A small network was trained on made-up records. Each row is its average activation on records with the value named, seen along a few directions.
Values that are neighbours, or in one group, have similar rows; names and order tell nothing.
In the rows, zero is written as 500.
Strong random noise was added to every row along 4 fixed directions; ignore it. To show where, here is one row again and again, with new noise each time:
[332 573 589 555 559 513 375 345 455 485 595 551 391 403 621 352 304]
[442 474 484 372 552 458 497 419 612 541 444 447 589 444 455 521 696]
[509 578 505 472 551 553 462 482 506 506 501 539 418 502 410 516 535]
[450 565 512 476 570 515 437 443 501 508 517 528 429 462 470 483 508]
[292 447 396 364 676 259 391 373 532 568 511 382 579 310 561 528 679]
[472 632 441 580 576 493 356 505 310 497 665 543 246 454 421 524 307]


Values of U:
u5: [381 463 542 594 535 462 502 417 527 588 459 470 580 439 564 355 464]
u8: [477 525 740 431 487 729 579 361 753 437 292 615 633 587 503 320 647]
u12: [425 474 435 550 590 385 435 534 436 414 470 599 484 509 665 512 500]
u14: [671 281 383 559 216 518 651 592 519 557 562 343 618 501 460 487 591]
u4: [607 552 457 551 356 498 510 507 441 472 594 507 484 581 444 676 409]
u2: [528 502 301 480 405 366 613 673 382 578 597 346 519 458 304 644 616]
u7: [592 472 544 635 503 579 392 580 375 536 528 565 415 515 725 365 308]
u9: [461 540 556 551 731 504 441 610 443 564 475 557 383 468 515 467 524]
u1: [406 574 497 461 579 535 489 513 541 430 458 511 478 559 479 454 502]
u13: [632 495 625 557 355 577 517 413 554 447 505 557 539 566 520 429 354]
u10: [395 427 428 417 535 396 538 424 484 492 545 337 652 485 463 577 502]
u11: [359 389 439 458 505 247 394 371 430 513 627 412 594 269 685 492 340]
u6: [652 337 519 375 240 563 747 568 680 484 384 426 702 609 487 604 580]
u3: [433 263 475 315 459 296 640 503 689 526 343 324 819 473 607 614 853]
The values of U form 5 separate groups.
Question: List the group mates of u4, in the order listed.
Answer: u13, u11
Question: List the group mates of u2, in the order listed.
Answer: u5, u9
Question: List the group mates of u8, in the order listed.
Answer: u1, u10
Question: List the group mates of u14, in the order listed.
Answer: u7

Values of Z:
z5: [716 527 546 357 437 531 663 641 653 452 350 576 604 680 428 676 752]
z10: [312 248 432 468 559 201 458 378 534 528 495 402 632 337 858 404 445]
z2: [478 574 450 374 754 513 432 475 577 515 347 457 527 459 365 536 925]
z12: [492 328 425 469 378 480 576 449 627 679 542 344 605 381 460 418 604]
z14: [676 595 402 676 415 591 577 749 227 563 645 459 255 581 285 529 430]
z7: [456 500 520 354 418 518 544 491 626 388 398 527 645 548 613 571 597]
z3: [726 582 365 544 290 525 497 584 337 527 701 396 334 546  43 676 324]
z11: [494 381 555 605 277 700 581 425 454 528 638 498 492 452 714 261 145]
z1: [374 645 496 477 500 475 465 456 524 446 457 476 479 571 407 575 509]
z8: [358 550 433 523 724 196 297 395 294 429 586 461 425 389 589 658 349]
z4: [708 387 401 582 418 563 687 680 499 547 452 530 565 606 380 585 621]
z13: [453 469 521 426 432 496 512 361 564 524 570 497 586 539 363 555 472]
z6: [388 463 697 509 347 684 545 353 643 614 483 445 661 430 521 251 395]
z9: [788 431 441 563 350 551 468 750 331 380 652 516 401 630 354 690 420]
The values of Z form a ring.
Question: Which values are neighbours of z6? Give them in the order they are listed.
Answer: z2, z12
Question: Which values are neighbours of z10? Give them in the order they are listed.
Answer: z4, z9
Question: Which values are neighbours of z8? Give them in the order they are listed.
Answer: z7, z1
Question: How many steps from neighbour to neighbour lead from z3 to z5, at the fewest?
Answer: 5

Values of N:
n3: [498 483 232 506 571 281 398 704 345 529 537 433 383 408 514 692 539]
n11: [426 572 630 509 488 553 457 378 530 401 525 498 449 532 525 478 389]
n7: [529 544 445 468 771 397 438 616 532 439 331 716 387 579 570 548 663]
n8: [485 497 490 477 316 519 475 428 441 487 624 440 495 475 356 504 324]
n6: [488 411 501 738 350 475 533 537 385 564 718 370 529 437 485 440 325]
n1: [542 321 413 402 526 537 643 563 677 579 394 419 732 467 548 531 852]
n2: [489 438 574 499 416 525 556 419 492 578 486 372 531 407 555 354 474]
n10: [752 587 413 680 448 577 497 751 258 494 639 572 220 617 384 619 345]
n14: [484 453 395 418 531 450 517 504 568 593 558 403 542 363 393 536 697]
n9: [406 578 536 621 417 554 437 418 352 508 660 540 371 519 403 366 114]
n4: [598 417 429 369 439 574 580 534 610 595 453 398 635 532 244 554 681]
n13: [490 558 487 459 454 446 428 446 458 496 567 536 514 484 495 590 359]
n12: [457 484 615 398 544 437 564 424 601 405 358 507 687 597 645 515 716]
n5: [553 400 386 433 330 410 545 442 435 466 579 373 570 537 436 669 414]
The values of N form a ring.
Question: Going along N from n14 by way of its neighbour n4, in what order are n7, n10, n13, n5 met?
Answer: n13, n5, n7, n10
Question: Which values are neighbours of n8? Give them in the order they are listed.
Answer: n11, n9
Question: Which values are neighbours of n6? Give them in the order they are listed.
Answer: n1, n2
